A small network was shown many inputs. Here are its activations along a few directions, one row for each input.
Each table varies a few parts of the input and shows all the possible inputs, shuffled.
Descriptions start from the smaller parts, as in this example, which fits no table here: line(4) and (point or ring(9) or (values(2) and ring(5))).
Shared parts are said once, and a part with two or three values counts as separate values.
(in the rows, 128 means zero)

Other details of the inputs shift rows strongly along three fixed directions, in all tables alike. That doesn't count.

Rows:
row 1: [129 121 216 168  62 114  89 100  87 148 165]
row 2: [ 62 126  87 152 173 146 119 172 153 101 170]
row 3: [174 102 113 147 105 151 142 167 142 101 212]
row 4: [ 68 155  96 160 182 140 139 180 159 103 164]
row 5: [204  79 117 111 153 131  97 105 146 115  88]
row 6: [146 115 167 120 165 123 104 119 151 130  64]
row 7: [101 166 123 103 159 158  99 106 142  88  22]
row 8: [ 58 149 152 133 105  91 108 110  72 165 120]
row 9: [214  84 144 122 107 167 110 133 164 115 110]
row 10: [112 157 142 108 216 156 134  92 157 162  47]
row 11: [ 75 137 155 140  87  80 117  93  57 163 144]
row 12: [246  65 167  97 123 137 130 132 140 145 126]
row 13: [169  74 136 101 167 168 160 114 162 142  79]
row 14: [ 69 141  69 171 154 151  99 166 161 101 155]
row 15: [118 163 106 109 167 111 123  98 137 104  17]
row 16: [ 92 172  83 138 122 142 152 161 124  96 156]
row 17: [ 99 156 117 143 159 136 140 163 152 124 191]
row 18: [235 124 144  70  89 167 141 113 124 127 123]
row 19: [185 123 131  84 121 168 129 119 141  93  59]
row 20: [110 111 188 125  50  85 128 105  67 174 150]
row 21: [ 78 149  75 132 121 148 129 150 119  94 151]
row 22: [ 49 167  43 139 163 102 147 141 145  86 101]
row 23: [ 52 153 167 133  98 116 104 108  69 159 128]
row 24: [ 43 142  91 155 188 142 125 171 173  86 138]
row 25: [ 79 187 171 127 104  83 128 106  78 181 135]
row 26: [ 82 121  93 150 170 142 181 153 146 145 167]
row 27: [173 118  80  99 103 115 196 152 125 127 210]
row 28: [105 103 137 114 188 159 117  94 138 156  61]
row 29: [130 165 125 138 212 115  90  99 155 112  24]
row 30: [123 144 197 180  70 115  85 110  91 172 159]
row 31: [139 137 118 103 120 163  93 109 124 127  55]
row 32: [150  77  81 110  85 112 187 153 123 110 198]
row 33: [ 50 117 179 161 124 115 129  89 101 184 131]
row 34: [ 54 163  66 135 163 103 167 152 140  94 119]
row 35: [216  95 132  71 115 139 158 134 127 137 101]
row 36: [168 127  98 147 104 150 139 167 159 126 217]
row 37: [170 117  77 124  70 153 172 174 130 119 193]
row 38: [129 177 107 108 176 114 121  97 128 116  19]
row 39: [ 67 144 200 169 117 109  98 118 105 149 140]
row 40: [161 105 145 131 145 110  93  91 140 121  72]
row 41: [124  93 194 158  85  83  93  90  70 173 176]
row 42: [140 152 126  99 162 119 139 107 121 125  55]
row 43: [121 113 203 162  72 122  65  93  77 154 165]
row 44: [141  85  99 103  81 148 175 168 129 111 193]
row 45: [104 136 145 120 206 129  84 114 167 114  22]
row 46: [226  72 136 116 125 121 125 112 149 115 107]
row 47: [219  49 156 103 119 128 126 110 141 124 124]
row 48: [112 124 160 140  54  74 108  79  47 170 146]
row 49: [ 79 174  84 151 202 108 141 149 162 110 153]
row 50: [135  92  90 150 112 153 137 171 161  79 206]
row 51: [106 180 196 162 112 117  82  97 101 153 151]
row 52: [160 123  99  97  91 146 188 169 126 130 220]
row 53: [ 72 147 185 139  69 106 133 118  73 157 151]
row 54: [110 186 153 134  95  74 125  81  75 169 126]
row 55: [ 60 133  78 151 192 121 114 166 157 108 138]
row 56: [134  94  78 158 104 154 134 178 171  96 198]
row 57: [ 73 133  82 166 173 102 150 163 159  94 163]
row 58: [236  71 158 107 130 127 135 117 134 135 129]
row 59: [238 122 132  76  80 168 140 120 133 143 119]
row 60: [ 71 159 165 152  59 115  98 101  84 155 115]
row 61: [197  88 129  74 110 136 158 135 135 125  96]
row 62: [143 176 128 127 204 113  95  93 158 126  50]
row 63: [139 117  67 129  76 152 171 177 145 101 181]
row 64: [110 147 105 143 158 110 145 165 152 133 190]
row 65: [185 125 137  72 144 167 143 129 135 121  67]
Description of these inputs: line(5) and (point or (values(2) and line(6))).
The inputs of row 33 and row 10 match in every part but the line(5) part. If row 60 is changed in the same way as row 33 into row 10, which row does it become? -> row 59
The inputs of row 19 and row 7 match in every part but the line(5) part. If row 46 is changed in the same way as row 19 into row 7, which row does it become? -> row 40
Start at row 46 and move only the line(6) part, one step at a time. The first step leads to row 57. Which rows follow, in order? -> row 6, row 39, row 1, row 9
Start at row 59 and move only the line(6) part, one step at a time. The first step leads to row 18. Which rows follow, in order? -> row 52, row 25, row 27, row 54
List by row number the other rows that have the line(5) part in common with row 42. -> row 3, row 4, row 12, row 16, row 26, row 29, row 30, row 35, row 37, row 38, row 58, row 65
Which other rows does row 54 become when the values(2) part takes its other values? List them by row number. -> row 62
Which other rows does row 45 become when the values(2) part takes its other values? List them by row number. -> row 20
